Each row below holds a small network's activations on one input, seen along a few directions.
In each table, some parts of the input vary, and every possible input appears once, in random order.
A made-up example of a description, with smaller parts first: one of 6 places along a line, together with either a single point or one of 11 places around a ring or (one of 3 separate values, together with one of 8 places around a ring).
Shared parts are said once, and a part with two or three values counts as separate values.

Other details of the inputs vary at random and push rows far along two fixed directions, the same in every table; ignore that.

Rows:
x1: [-38   6 -21  -4  48  48 -17   0 -39  -2 -23  68  66  79]
x2: [  4   4  18  -3  -9  -4  12  21  11  25  -3 -28 -35 -31]
x3: [ 24   1  28  -2 -20 -10  -2  -3   6 -16   0 -20  -5 -20]
x4: [ 35 -17   6   8 -24 -13 -10 -45   1 -35  22 -16  16  14]
x5: [-53  30 -45 -11  65  50  -6  24 -50  13 -36  76  41  45]
x6: [-19   7 -13   0  12  20   6  15 -23  43 -20  25   4 -13]
x7: [-60  44 -14  -2  29  39   9  72 -47  86 -59  48   0 -40]
x8: [  3  -8  12   9 -34 -59  10  17  69 -10  31 -49 -50 -26]
x9: [ 12 -26  -6  11 -11 -28  -8 -33  36 -42  42 -22   3  43]
x10: [ 34 -35  -4   9 -18 -42   0 -47  54 -57  55 -38 -13  39]
x11: [ 44 -46  -3  -1  12  24 -11 -80 -20 -38  26   5  49  87]
x12: [  7  27  16   2 -33 -33  16  40  22  13  -7 -36 -58 -86]
x13: [-23  40  -4   3   5   9   7  45 -30  31 -39  18 -11 -54]
x14: [ 12 -13  14   7 -34 -35  12   7  40  21  21 -50 -51 -58]
x15: [-36  24  17  -5   3  14   9  65  -7  71 -38   6 -23 -57]
x16: [  7 -10   7   0 -22 -57  11  12  69 -19  33 -51 -56 -34]
x17: [ 17  -9  10   4 -14 -16  10  -4  18  12  15 -32 -30 -20]
x18: [ 48 -35  -6   2  -1   6  -3 -68  -2 -33  35 -12  18  59]
x19: [-26  11  13   2 -14 -32   8  47  44  14   0 -23 -37 -32]
x20: [ 48 -13  39   4 -52 -51   7 -12  46 -31  26 -67 -43 -46]
x21: [-48  21 -21  -4  60  54 -13  20 -49   6 -33  70  56  66]
x22: [ 12 -15  -6   8  -1 -24  -1 -22  28 -37  32 -16  -3  39]
x23: [-64  49 -29  -1  42  23   7  70 -23  37 -39  46  -7 -14]
x24: [ -3  -8   6  -4 -16 -17   9  13  21  29   6 -28 -37 -54]
x25: [-28  16   4   2   9 -14   6  40  18   7  -6  -6 -21  -8]
x26: [-25  15   5  -9 -10 -10  17  50  14  61 -21 -11 -46 -79]
x27: [ 10  -4  -5  -2  -7   3  -8 -22 -14 -14  -1   7  17  -9]
x28: [-10 -12 -14   0   4 -18  -5  -7  27 -19  21  -5  -3  12]
x29: [-18 -12 -19   2  29  23 -17 -23 -16 -26   6  33  50  77]
x30: [-92  56  -4  -3  38  29  -1 103 -23  65 -57  44  -5 -37]
x31: [ 60 -27   7  -5 -30 -26  -2 -61  19 -55  34 -33  -5   5]
x32: [-13  38  -7   0  10  21   2  30 -40  17 -35  26   5 -23]
x33: [ 29 -26 -20   0  17  26  -2 -58 -25 -19  18  15  30  58]
x34: [-49  28  -9   8   3 -18   7  61  22  30 -11  -2 -35 -45]
x35: [  5  -6   3  -8  23  37  -4 -12 -28   9 -10  18  23  31]
x36: [-10  25   2   4 -10   1   3  26 -18  21 -26  12   0 -35]
x37: [ 30 -19  19   1 -17   3 -14 -38  -6 -34  12  -8  28  20]
x38: [  6 -20 -16   6  -4 -19  -2 -26  28 -30  28  -2   8  39]
x39: [ 46 -54  15   2 -15   1 -13 -71  13 -34  40 -25  25  54]
x40: [ -5  14  -3  -5  -6   2   1  10 -15  12 -22  15   2 -37]
x41: [-39  36  -4   2   8 -17  14  67  18  25 -14  -5 -44 -38]
x42: [ 12  11  11  -3 -21 -23   7  11  10   0  -5 -21 -30 -59]
x43: [  5   2   4   2   0  20 -12 -15 -31 -12 -13  17  36  13]
x44: [ 34 -31 -16  -9  13  19  -3 -62 -14 -23  21   7  23  48]
x45: [ 21   8  21  -6 -10   4  -4  -1 -10 -14  -9  -6   3 -10]
x46: [-53  37  -6   3  17  25   7  67 -31  76 -42  23 -15 -53]
x47: [ 32 -33 -14   3   9  14  -3 -61 -14 -19  23   4  26  51]
x48: [ 27 -15   3   0  -6  15 -12 -44 -24 -30   0  17  46  40]
x49: [ -3  29  13   4 -18 -16  10  36  -1  17 -18 -15 -30 -61]
x50: [ -8   5  17  -4   7  14   6  24  -6  32 -15  -5 -12 -19]
x51: [ 35 -33  34   5 -47 -45   7 -15  57  -5  39 -73 -48 -36]
x52: [ 11  -4  38  -2 -38 -63  13  34  87 -15  33 -76 -77 -49]
x53: [  6  -4  17   0 -17 -39   8  15  52 -22  25 -44 -42  -8]
x54: [-43  10 -43  -7  51  40 -12   0 -39   4 -23  74  56  60]
x55: [ 52 -30   6   6 -39 -29  -3 -58  22 -43  33 -27   4   7]
x56: [ -2  11  12  -5  -2  20  -8   7 -25   6 -26  22  26  -4]
x57: [ -8  23 -13  -7  34  56 -12  -5 -73  -3 -39  58  58  39]
x58: [ 23 -30 -24  -7  28  35  -9 -66 -35 -18  11  32  49  67]
x59: [-17  18 -22   3  20  37 -12  -5 -57   7 -29  50  45  12]
x60: [ 40 -50  -6  -2   7  24 -13 -82 -19 -33  25  14  58  91]
Each input here is: one of 3 separate values, together with one of 4 places along a line, together with one of 5 places along a line.
Question: Changing only the choice among 3 separate values turns x33 into x12. The same change can be made to x50. Which row results?
Answer: x3
Question: Changing only the choice among 3 separate values turns x2 into x53. The same change can be made to x46. Which row results?
Answer: x9
Question: Change only the place on the line of 5 in x58. List by row number the other rows that result.
Answer: x11, x17, x47, x50
Question: Change only the choice among 3 separate values in x18. List by row number the other rows that result.
Answer: x32, x41
Question: Change only the place on the line of 4 in x58. List by row number the other rows that result.
Answer: x24, x26, x44
